A small network was shown many inputs. Here are its activations along a few directions, one row for each input.
Each table varies a few parts of the input and shows all the possible inputs, shuffled.
Descriptions start from the smaller parts, as in this example, which fits no table here: one of 2 separate values, together with either a single point or one of 9 places around a ring or (one of 4 places along a line, together with one of 5 places around a ring).
Shared parts are said once, and a part with two or three values counts as separate values.
In the rows, zero is written as 128.

Rows:
R1: [132 144 137 139  91  99 111 165 184 111 102]
R2: [194  95 142  91 137 124  89  94 130 155 160]
R3: [ 99 160 140  90  78 104 102 109 161 157 142]
R4: [ 74 177  99 142 203 104 202  97  51 100 162]
R5: [ 76 155 110 114 201  88 178  68  63  83 111]
R6: [108 168 112 120  83 132  88 181 192  90  99]
R7: [ 97  91 116 163 144 198 208 108  64 160 129]
R8: [177 109 150  75 132 124  89  84 114 175 181]
R9: [ 89 150 110 146 217  85 185 116  66  53  96]
R10: [113 151 134 104  84  99 102 117 177 136 120]
R11: [199 124 133 115 136 141 108 129 126 181 199]
R12: [157 135 127 132 112 125 120 145 155 192 179]
R13: [ 92 177 109  88  74 130  81 137 184 116 117]
R14: [113 178 124 132  78 123 117 149 175 163 159]
R15: [154 106 138 103 114 105 100 109 157 163 140]
R16: [173  93 141 141 118 105 107 159 160 142 122]
R17: [ 99  72 123 134 149 177 181  71  73 137  85]
R18: [139 139 147 168  92 109 108 188 185  98  99]
R19: [ 85  83 128 118 139 179 181  63  56 159 108]
R20: [139 118 145  87 108 106  99 100 141 182 161]
R21: [117 163 125 148  84 141  87 204 194  79  94]
R22: [118  59 120 167 159 184 186 119  76 112  73]
R23: [ 95 204 102 119  67 156  97 169 182 142 154]
R24: [228  76 157 156 145 139  89 165 128 115 140]
R25: [184  90 151 169 120 115 103 182 159 127 116]
R26: [ 83 185 114  79  67 135  81 131 170 139 134]
R27: [ 68 159 114 102 191  93 177  59  46 106 137]
R28: [216  80 145 129 142 128  93 144 130 130 145]
R29: [126  55 129 193 158 197 186 143  73 100  79]
R30: [ 98 144 119 177 218  95 186 134  69  40  96]
- What is each input in this table made of? => one of 5 places along a line, together with either one of 2 separate values or one of 4 places along a line
- The inputs of R21 and R6 match in every part but the place on the line of 5. If R25 is changed in the same way as R21 into R6, which row does it become? => R16
- Change only the place on the line of 5 in R27. List by row number the other rows that result. => R4, R5, R9, R30
- Start at R2 and move only the place on the line of 4, one step at a time. The first step leads to R15. Which rows follow, in order? => R10, R13
- List by row number the other rows that have the place on the line of 5 in common with R7. => R4, R11, R12, R14, R23
- Change only the choice among 2 separate values in R27. List by row number the other rows that result. => R19

Rows:
R31: [122 177 131  71  45 112  52 136 212 159 147]
R32: [ 71 184 109 122 134 118 145 122 120 107 129]
R33: [148  87 138 160 134 153 133 153 121 109  99]
R34: [121  97 125 150 133 156 147 135 116 116  95]
R35: [ 84 122 112 140 119 177 169 117 104 131 106]
R36: [133 109 134 112 153 120 145  86  92 154 147]
R37: [ 90 167 119 130 138  96 141 127 127  99 120]
R38: [118 158 119 134 148  94 128 144 137  89 120]
R39: [191  91 147 132 162 119 121 117 106 136 153]
R40: [148 148 131 145 149  89 115 165 141  81 121]
R41: [ 99 107 125 147 124 158 162 120 109 126  95]
R42: [163 100 134 119 162 119 132 100 100 143 147]
R43: [191 121 146 128  45 144  55 189 222 180 155]
R44: [115 123 122 103 146 137 149  82  84 162 157]
- What is each input in this table made of? => either one of 2 separate values or (one of 3 separate values, together with one of 4 places along a line)
- Start at R44 and move only the place on the line of 4, one step at a time. The first step leads to R36. Which rows follow, in order? => R42, R39

Rows:
R45: [ 98 134 129  78  58 142  90  83 159 194 143]
R46: [ 93 187  96 112 161  94 147 106 119 108 150]
R47: [ 81 173 123 142 171  84 176 116  99  92 119]
R48: [165  48 139 176 199 148 161 121  57  79  85]
R49: [245  70 158 174  98 119  53 229 225 135 130]
R50: [ 82 152 104 144 191  81 170 113  90  60  77]
R51: [121 210 132 133  78  78  60 221 207  75 119]
R52: [ 97 192 113  90 130  84 122 102 129 121 173]
R53: [199  77 160  68 110 117  87  77 133 206 168]
R54: [145 149 130 156  26 161  74 216 243 103  80]
R55: [101 188 134  55 116  88  81  85 152 141 166]
R56: [ 82 140 105 130 120 182 153 124 117 152 125]
R57: [ 73 120 125 166 128 166 187 128  97 121  95]
R58: [ 89 143 112 107  81 157 131 115 133 179 147]
R59: [198  83 140 107 138 130 121 105 108 190 180]
R60: [ 72  91 112 157 154 163 190 135  89  66  52]
R61: [192  82 137 133 168 157 139 114  82 161 159]
R62: [171  65 154 176 176 152 163 116  65 122 136]
- The inputs of R62 and R57 match in every part but one. If R53 is changed in the same way as R62 into R57, which row does it become? => R45
- What is each input in this table made of? => one of 3 separate values, together with either a single point or one of 5 places along a line
- List by row number the other rows that have the choice among 3 separate values in common with R55. => R46, R47, R50, R51, R52

Rows:
R63: [120 147 124 115  83 122 102 145 175 156 142]
R64: [138  94 124 124 154 159 158  91  78 146 142]
R65: [133 104 123  97 189 114 157  58  61 158 160]
R66: [112 163 127  94  93 134  97 118 149 164 161]
R67: [151  82 134 155 144 155 160 125 102 143 117]
R68: [179  84 147 182 149 137 133 180 118 100 113]
R69: [  5 207  90 152 161 107 192 132  99  35  70]
R70: [113 170 135  71 109  94 108  76 131 166 175]
R71: [159 151 126 143 102 115  87 184 194 109 126]
R72: [159  67 147 163 141 149 130 138 119 111  94]
R73: [139 137 131 112  83 121  85 161 182 121 110]
- What is each input in this table made of? => either a single point or (one of 2 separate values, together with one of 5 places along a line)
- Change only the choice among 2 separate values in R63. List by row number the other rows that result. => R67
